Each row below holds a small network's activations on one input, seen along a few directions.
Each table varies a few parts of the input and shows all the possible inputs, shuffled.
Descriptions start from the smaller parts, as in this example, which fits no table here: line(6) and (point or ring(11) or (values(2) and ring(8))).
Shared parts are said once, and a part with two or three values counts as separate values.
In the rows, 128 means zero.

Other details of the inputs vary at random and push rows far along two fixed directions, the same in every table; ignore that.

Rows:
row 1: [ 91 111 104 182 148 175  90 193 116 115  46 106]
row 2: [155 135 102  69 153  76 218  63  99 201 133 127]
row 3: [143 133  50 101 152  99 177 134 104 162 121 118]
row 4: [139 106 142 172 112 124  65 123 188  72 187 175]
row 5: [161 100 130 151 108 103 118  97 186 106 212 173]
row 6: [111 143 136 105 136 151 122 173 106 108  77 117]
row 7: [ 80 134 150 131 134 178  97 204 103 107  40 105]
row 8: [163 117  49  79 145  70 211 102 108 190 157 122]
row 9: [132 130  86 114 111 118 182 104  90 181 128  88]
row 10: [ 98 144 147 151 137 142 119 133 116 139  66 121]
row 11: [172 109 187 158 129 144  70 122 170  73 191 117]
row 12: [172 108 190 106  96 107 130  93 168  99 187 159]
row 13: [129 124  94  60  92  91 227  79 100 193 151 148]
row 14: [144 118 174 171 101 146  73 116 175  81 203 137]
row 15: [176 135 173 146 138 136  63 135 169  60 198 118]
row 16: [181 102 192  96 117 111 128  98 166  94 188 155]
row 17: [ 60 142 107 178 112 184  78 175  98 118  73  98]
row 18: [103 146 100 109 128 108 186  90 103 189 110 140]
row 19: [ 76 151 128 147 132 141 108 130 113 136  80 142]
row 20: [ 90 140 123 163 144 182  82 198  98 117  67  70]
row 21: [134 164  98  82 166  97 178 109  95 169 104 120]
row 22: [149 116 171 102  91 106 120  90 164  96 199 180]
row 23: [107 113  98 169 123 144 118 157 125 131  83 120]
row 24: [105 150 143 131 164 139 113 153 114 134  73 114]
Each input here is: values(4) and line(6).
Question: Changing only the line(6) part turns row 13 into row 12. The same change can be made to row 18. Which row results?
Answer: row 10
Question: Which other rows does row 3 become when the values(4) part takes its other values? List them by row number.
Answer: row 6, row 15, row 21

Rows:
row 25: [138 135  58  89 172  93 178  58 101 182 104 145]
row 26: [108 125 218 143 126 141 101  90 177 117 202 162]
row 27: [ 55 137 138 127 150 204  91 242  92 132  36  93]
row 28: [168 120 130 163 156 129 130 172 126 120  93 100]
row 29: [160 111 216 154  91 122 118  93 175 102 151 164]
row 30: [169 111 105  72 113 102 209 129 101 188 107  96]
row 31: [144 175 105  62  99 106 197 101  68 175 134  85]
row 32: [171 103 118 199 146 120  66 118 162  88 239 111]
row 33: [130  90 127 180  61 127  85 111 188  92 212 184]
row 34: [162 126 100 127 144  73 202 101 122 182 107 151]
row 35: [124 127 110 110  90 196 163 168 109  66 106 147]
row 36: [148 127 103 132 185 153  89 133 119 105  97 100]
row 37: [168 119 119  89 104 112 216 105  90 185 120  87]
row 38: [147 108 216 169  98 129 118  73 182 115 168 142]
row 39: [172 174  82  88 146  78 176 122  91 152 146 104]
row 40: [142 164 207 127  87 112  94  88 155  86 173 164]
row 41: [178  94 183  88 125 128  75 124 147  76 173 138]
row 42: [ 83 115  63 195  82 150 114 124 127 135 119 137]
row 43: [ 90 121  78 213 141 126  89 123 123 138 139 133]
row 44: [114 163  89  71 123  57 192  97 106 161 112 137]
row 45: [134 113 105  69 125 122 186  69  66 183 143  78]
row 46: [114 138 115 202 176 198  82 207 131 108  11  68]
row 47: [166 111 168 138 155  98  80  93 157  82 161 188]
row 48: [135 104 126 130 139 123 146 175 130 118  74  89]
row 49: [169 137 143 128 191 135 105 133 181 106 191 130]
row 50: [124 164 134  92 110 138 113 169 100 122  99  96]
row 51: [ 59 190 115 182 147 158  79 200  88 111   7 122]
row 52: [ 44 163 111 182 193 190  85 193 129 139  19 133]
row 53: [146 130 179 145 167 104  99 128 180 105 185 196]
row 54: [131 118 207 108 126 121  93 127 187 105 185 197]
row 55: [131 138 114 179 163 134 131 124 157 138  64 134]
row 56: [130 103 207 138 114 133  81  57 156  93 178 156]
row 57: [175 103 209 158 106 143 114 103 169 102 184  93]
row 58: [141 192  73 104 150  81 174  71 124 165 127 140]
row 59: [114  80  71 152  77 144  97 195 151 110 148 117]
row 60: [ 93 132 168 130 139 180 122 148 119 142 144  85]
row 61: [ 72 175 154 141  99 145 120 105 107 142 101 110]
row 62: [ 95 127 106 159 175 181  72 209  65 104  15  88]
row 63: [153 158 191 126 101 135  98  99 145  95 200  92]
row 64: [153 136  85  81 179  96 195 140 100 183 158 121]
row 65: [133  97  19 107  78 117 202 122  93 187 177 101]
row 66: [127 130  87  74  76 137 230  90 111 122 130 200]
row 67: [139 108  16 130  92 121 189 103  94 179 169  89]
row 68: [173 102 113 189 120 128  61 122 173  94 235 115]
row 69: [113 124  17 146 113  90 175  81 102 212 156 131]
row 70: [146 156 193 107  95 103  87 109 170  88 168 174]
row 71: [117 121 112  67 112 103 190  62  69 185 104 144]
row 72: [141 158  74  55 131  69 198 124  89 155 128  92]
row 73: [ 72 110 118 136 162 176  70 210  84  86  13  82]
row 74: [ 68 127 135 118 158 122 132 165 136 135  90 157]
row 75: [153  98 177 142 126  87 127 115 189  96 136 164]
row 76: [143 115 113  81 103  84 212  97 116 200  98 148]
row 77: [130  77 116 161  62 108  79 134 209  90 202 190]
row 78: [106 110 158 107 122 136  91 127 116 117  85 161]
row 79: [117 105  87  63 144  71 182  84  97 162 104 151]
row 80: [ 57 143 163 148 141 217  88 221  89 121  50  85]
row 81: [149 107 178 105 160 112 103 158 181  78 195 141]
row 82: [126 117 146 103 123 162 112 134  79 119  94  96]
row 83: [189 175 137 133 159 116  87 113 172  77 182 113]
row 84: [ 29 147 173 165 131 201  87 194 106 129  34 136]
Question: What do these inputs look like to the network?
Answer: values(2) and (point or line(5) or (values(4) and line(6)))
Question: Changing only the values(2) part turns row 43 into row 32. The same change can be made to row 44. Which row results?
Answer: row 72
Question: Changing only the values(2) part turns row 58 into row 83. The same change can be made to row 84. Which row results?
Answer: row 80
Question: Which other rows does row 56 become when the values(4) part takes its other values? List them by row number.
Answer: row 26, row 38, row 61
Question: Which other rows does row 42 become when the values(2) part takes its other values? List them by row number.
Answer: row 67
Question: Which other rows does row 47 become when the line(6) part takes its other values? List them by row number.
Answer: row 25, row 56, row 71, row 78, row 79

Rows:
row 85: [182 118 105  47 139  48 240  41 124 199 185 156]
row 86: [129 127 154  95 127 127 136 131 131 118 138 143]
row 87: [178 119 155 127 132  92 118  91 188  96 212 177]
row 88: [135 136 134 117 147 135 125 150 117 112  91 119]
row 89: [102 137 124 146 120 142 116 126 113 131 112 131]
row 90: [135 126  64  69 104  81 228  67  92 206 144 122]
row 91: [108 142 115 149 134 132 118 139 128 130 110 127]
row 92: [199  96 189 149 122 110  63 111 206  58 242 161]
row 93: [202 140  92  39 135  55 234  44 104 190 197 118]
row 94: [102 133 122 140 119 132 115 133 120 129 103 144]
row 95: [124 111 107 139 136 141 120 157 121 123 114 120]
row 96: [114 123 121 147 109 143 127 146 120 126 115 111]
row 97: [118 120 119 143 109 143 126 151 123 128 111 120]
row 98: [132 143  48  80 133  79 219  92  92 210 126 130]
row 99: [118 124 104 140 149 135 118 151 129 123 110 124]
row 100: [108 137 147 108 125 142 123 151 116 126 105 127]
row 101: [124 121 110 147 132 149 114 147 114 131 125 101]
row 102: [118 134 107 148 145 143 112 141 122 130 121 105]
row 103: [111 133 151 137 142 133 125 130 123 137  94 122]
row 104: [108 135 157 149 144 152 110 137 122 131  91 117]
row 105: [104 139 150 112 125 143 125 146 113 125 108 118]
row 106: [100 118 128 144 113 153 113 146 130 115  91 135]
row 107: [117 125 121 148 110 153 126 143 117 130 120 107]
row 108: [117 115 118 141 114 145 132 153 124 122 109 126]
row 109: [107 141 150 114 126 152 123 143 110 128 113 114]
row 110: [108 123 123 136 108 142 120 136 126 130 102 131]
row 111: [201 108 184 142 134  95  70  96 215  62 249 167]
row 112: [115 132 108 146 144 133 114 144 126 127 116 110]
row 113: [136 142 135 119 142 133 119 148 116 118  93 113]
row 114: [132 144 138 123 142 133 121 143 114 116  97 104]
row 115: [ 99 136 124 144 119 133 117 129 117 127 106 135]
row 116: [104 127 132 149 109 158 109 134 123 123 109 118]
row 117: [121 119 111 145 131 140 116 150 117 128 120 105]
row 118: [101 128 120 139 124 135 122 134 121 123 100 150]
row 119: [115 130 148 133 142 133 124 135 126 138  90 131]
row 120: [186 123 195 158 126 112  68  91 209  64 240 169]
Question: What do these inputs look like to the network?
Answer: line(4) and (values(3) or ring(6))
Question: Changing only the line(4) part turns row 90 into row 106. The same change can be made to row 114. Which row results?
Answer: row 88
Question: Which other rows does row 96 become when the line(4) part takes its other values? List them by row number.
Answer: row 97, row 107, row 108
Question: Which other rows does row 98 become when the ring(6) part takes its other values? List them by row number.
Answer: row 92, row 94, row 97, row 110, row 111
Question: Which other rows does row 119 become when the values(3) part takes its other values? List them by row number.
Answer: row 100, row 113

Rows:
row 121: [122 139 165 122 137 128 101 123 137 108 121 138]
row 122: [186 133  86  64 127  70 218  56 104 181 196 110]
row 123: [ 93 147  79 123 159 143 157 172  84 169  48 101]
row 124: [ 71 138  97 127 112 167 154 151  78 160  58 100]
row 125: [ 94 117  81 144 122 155 133 174  93 150  61  96]
row 126: [130 122 140 138 111 142  96 137 134 107 146 121]
row 127: [128 123 187 138 114 136 101 121 146 102 134 147]
row 128: [152 118 163 141 153 132  96 140 158  99 142 136]
row 129: [136 133 147 126 140 113 116 130 153 110 129 147]
row 130: [117 133 165 128 116 134 106 123 132 109 128 148]
row 131: [ 88 132  58 133 121 147 154 176  83 166  58  95]
row 132: [154 128 146 133 151 131 109 133 150 102 141 137]
row 133: [142 142 160 127 146 130 115 131 140 118 141 124]
row 134: [185 113  62  68 109  68 220  67 117 181 196 131]
row 135: [ 95 141  63 133 146 141 154 175  79 162  58  85]
row 136: [130 144 166 122 133 121 115 121 144 115 128 136]
row 137: [ 89 128 100 139 115 162 133 163  84 155  63  85]
row 138: [132 112 140 139 112 140 115 130 152 100 151 147]
row 139: [124 112 176 141 108 147 101 127 150 103 152 135]
row 140: [129 129 146 127 143 120 102 132 148 103 123 150]
row 141: [119 111 135 135 116 138 107 138 146 104 148 149]
row 142: [137 132 144 138 136 137  96 136 130 103 146 110]
row 143: [154 128  90  56 103  73 233  60 109 198 193 134]
row 144: [144 123 146 141 106 143 104 126 141 102 152 120]
row 145: [126 116 135 134 114 131 122 137 151 112 152 145]
row 146: [ 85 140  90 135 141 158 144 167  66 165  46  69]
row 147: [135 113 169 143 120 129 102 130 156  97 135 159]
row 148: [123 131 103 168 126 114 119 106 149 141 156 142]
row 149: [ 90 136  62 133 150 147 140 175  75 155  56  88]
row 150: [127 116 123 178 126 123 101 105 156 127 157 144]
row 151: [118 121 152 127 110 140 111 123 138 112 154 138]
row 152: [158 138 103  54 109  63 230  56 106 196 175 146]
row 153: [134 138 159 126 149 138 101 133 134 112 134 126]
row 154: [133 130 187 132 134 130  95 121 151 101 127 136]
row 155: [ 90 152  82 128 139 148 153 164  71 167  60  74]
row 156: [148 138 165 129 144 139 108 123 141 106 141 125]
row 157: [141 129 153 130 138 122 108 123 155  98 128 149]
row 158: [124 122 146 132 122 126 107 132 142 104 130 161]
row 159: [136 122 153 136 117 129 114 124 149  99 134 160]
row 160: [136 139 172 126 131 129 107 113 145 103 128 137]
row 161: [156 122 131 145 138 131 105 137 146  93 151 121]
row 162: [ 86 134 108 129 148 142 136 161  97 150  37 114]
row 163: [130 102 157 145 115 140 102 136 160  97 152 147]
row 164: [141 127 140 131 156 130 101 143 144 106 136 138]
row 165: [131 133 172 131 110 136 113 113 140 104 134 148]
row 166: [128 127 108 173 124 123 112 100 150 129 156 144]
row 167: [187 113  85  79 137  67 201  78 122 170 193 121]
row 168: [164 128  82  56 115  54 236  63 113 195 176 157]
row 169: [115 126 102 171 129 122 104 109 144 133 151 146]
row 170: [137 112 121 142 118 135  96 147 144 101 146 133]
row 171: [138 127 141 137 108 135 110 134 141 114 152 119]
row 172: [ 89 145 113 126 154 158 142 161  78 165  45  88]
Question: Changing only one part turns row 160 into row 121. The same change can be made to row 124. Which row results?
Answer: row 151
Question: Changing only one part turns row 131 into row 125. The same change can be made to row 171. Which row results?
Answer: row 137
Question: What do these inputs look like to the network?
Answer: values(4) and (point or (values(2) and ring(6)))
Question: A walk changes only the ring(6) part. It starts at row 170 and steps to row 141. List the rest of the walk in order.
Answer: row 158, row 140, row 164, row 149
Question: Which other rows does row 123 become when the values(4) part takes its other values? List them by row number.
Answer: row 128, row 132, row 164
Question: Which other rows does row 169 become when the values(4) part takes its other values? List them by row number.
Answer: row 148, row 150, row 166
Question: A walk changes only the ring(6) part. It starts at row 161 and steps to row 132. List the rest of the walk in order.
Answer: row 157, row 159, row 138, row 134

Rows:
row 173: [138 125  93 134 123 100 132 108 135 141 168 159]
row 174: [139 102 100 141 125 115 124 116 154 112 157 140]
row 175: [160 109  99 127 116 107 145 120 142 132 160 130]
row 176: [ 73 138  81 132 108 144 148 128  98 151  78 117]
row 177: [133 107 146 121 104 134 137 122 142 126 163 130]
row 178: [137 121 154  88 121 117 150 102 140 144 141 157]
row 179: [165 115 119 101 141 112 145 121 128 125 157 127]
row 180: [ 80 148 124 152 152 139 101 180 118 126  55 124]
row 181: [ 81 136  69 148 140 143 146 135 103 160  89 109]
row 182: [ 90 138  79 149 126 144 116 170 102 150  80 101]
row 183: [122 110 133 134  98 125 130 114 137 128 159 172]
row 184: [111 133  92 117 149 135 154 161  94 147  55 109]
row 185: [131 111 231 156 120 172  33 161 175  40 161 149]
row 186: [136 137 231 163 121 159  35 146 185  32 138 154]
row 187: [153 133 121  97 144 106 132 117 124 134 166 125]
row 188: [150 135 126  99 145 102 133 106 144 143 146 146]
row 189: [112 129  86 114 150 139 151 160  86 139  62 104]
row 190: [166 132 121 106 126  98 134 117 134 130 180 120]
row 191: [155 117 129 130 111 102 137  91 139 143 172 129]
row 192: [ 97 151  93 113 152 129 141 158  90 156  63 106]
row 193: [145 129 181 136 139 122  98 115 148 102 136 135]
row 194: [ 99 137 111 120 144 145 142 141  74 163  69  93]
row 195: [140 130 151 119 138  89 149  94 138 144 137 146]
row 196: [127 124 157 100 121  99 160 110 140 139 143 161]
row 197: [123 112 192 214 118 161  23 142 176  56 143 165]
row 198: [ 97 123 180 204 130 194  30 187 139  71  78 100]
row 199: [107 149  93 133 140 149 150 158  84 158  82  87]
row 200: [142 112 137 103 106 123 152 115 129 138 166 127]
row 201: [ 93 152 111 104 128 146 153 141  78 141  61 107]
row 202: [152 138 138 102 102 115 149 107 124 127 157 122]
row 203: [153 129 129 136 137 129 129 120 141 125 167 116]
row 204: [ 87 141  70 158 136 146 147 143  91 166  82 130]
row 205: [ 98 147  88 111 154 134 139 157  82 147  70 101]
row 206: [ 76 126  79 147 127 138 140 126  92 165  73 105]
row 207: [133 122 224 179 140 162  24 140 185  59 121 151]
row 208: [154 138 131 107 153 112 148 105 127 127 158 128]
row 209: [153 127 144 105 140 105 142  93 120 130 147 126]
row 210: [150 126 116 131 134 121 151 108 141 142 172 117]
row 211: [129 130 127 139  98 122 127 102 138 121 153 167]
row 212: [143 131 125 116  93 112 146  99 137 134 163 136]
row 213: [142 113 157 157 122 136 101 119 151 111 153 118]
row 214: [155 126 108 114 130 107 135 119 133 137 171 116]
row 215: [146 137 144  91 119 119 146 102 121 127 155 131]
row 216: [159 116 135 114 143 117 128 119 154 120 132 149]
row 217: [ 84 131 178 197 109 203  40 189 149  61  79 111]
row 218: [154 136 131 108 150 118 144 109 125 136 166 123]
row 219: [149 142 148 121 152 117 132 115 142 121 147 134]
row 220: [134 112 129 113  94 116 149 112 135 142 165 139]
row 221: [100 123 156 198 133 198  35 225 134  57  57  99]
row 222: [149 119 138 126 142  99 138 127 154 115 134 152]
row 223: [162 104 104 124 125 115 151 120 143 131 162 121]
row 224: [130 121  90 126 127  99 130 103 143 135 170 137]
row 225: [148 119 146  97 103 116 152 116 125 133 167 128]
row 226: [ 83 132 128 111 129 158 138 162  85 135  63 113]
row 227: [149 123 106 121 128 109 138 117 140 139 172 118]
row 228: [147 138 148 123 152 125 124 109 152 129 141 146]
row 229: [149 131 131 107 105 120 149 103 129 130 160 123]
row 230: [ 78 154 130 130 126 139 141 150 104 141  49 129]
row 231: [118 120  75 131 133 144 151 163  96 150  80  92]
row 232: [155 125 150 128 121 117 124 112 128 125 153 113]
row 233: [ 84 137 122 102 128 144 158 154  86 157  58 117]
row 234: [151 107  91 138 120 106 144 111 138 133 158 161]
row 235: [142 141 138 121 151  96 155 106 145 140 148 148]
row 236: [145 130 122 145 125 123 126 118 146 130 166 128]
row 237: [ 90 152 115 106 126 148 150 134  96 160  49 124]
row 238: [117 107 119 115 103 115 147  99 139 137 165 149]
Question: Changing only one part turns row 181 into row 174. The same change can be made to row 235. Which row results?
Answer: row 222
Question: Changing only one part turns row 227 into row 217. The same change can be made to row 214. Which row results?
Answer: row 229
Question: What do these inputs look like to the network?
Answer: line(6) and line(11)
Question: Which other rows does row 197 become when the line(11) part takes its other values? List them by row number.
Answer: row 191, row 193, row 194, row 195, row 198, row 206, row 207, row 209, row 213, row 232
Question: A walk changes only the line(6) part. It starts at row 185 and steps to row 215. List the rest of the walk in order.
Answer: row 194, row 218, row 187, row 179
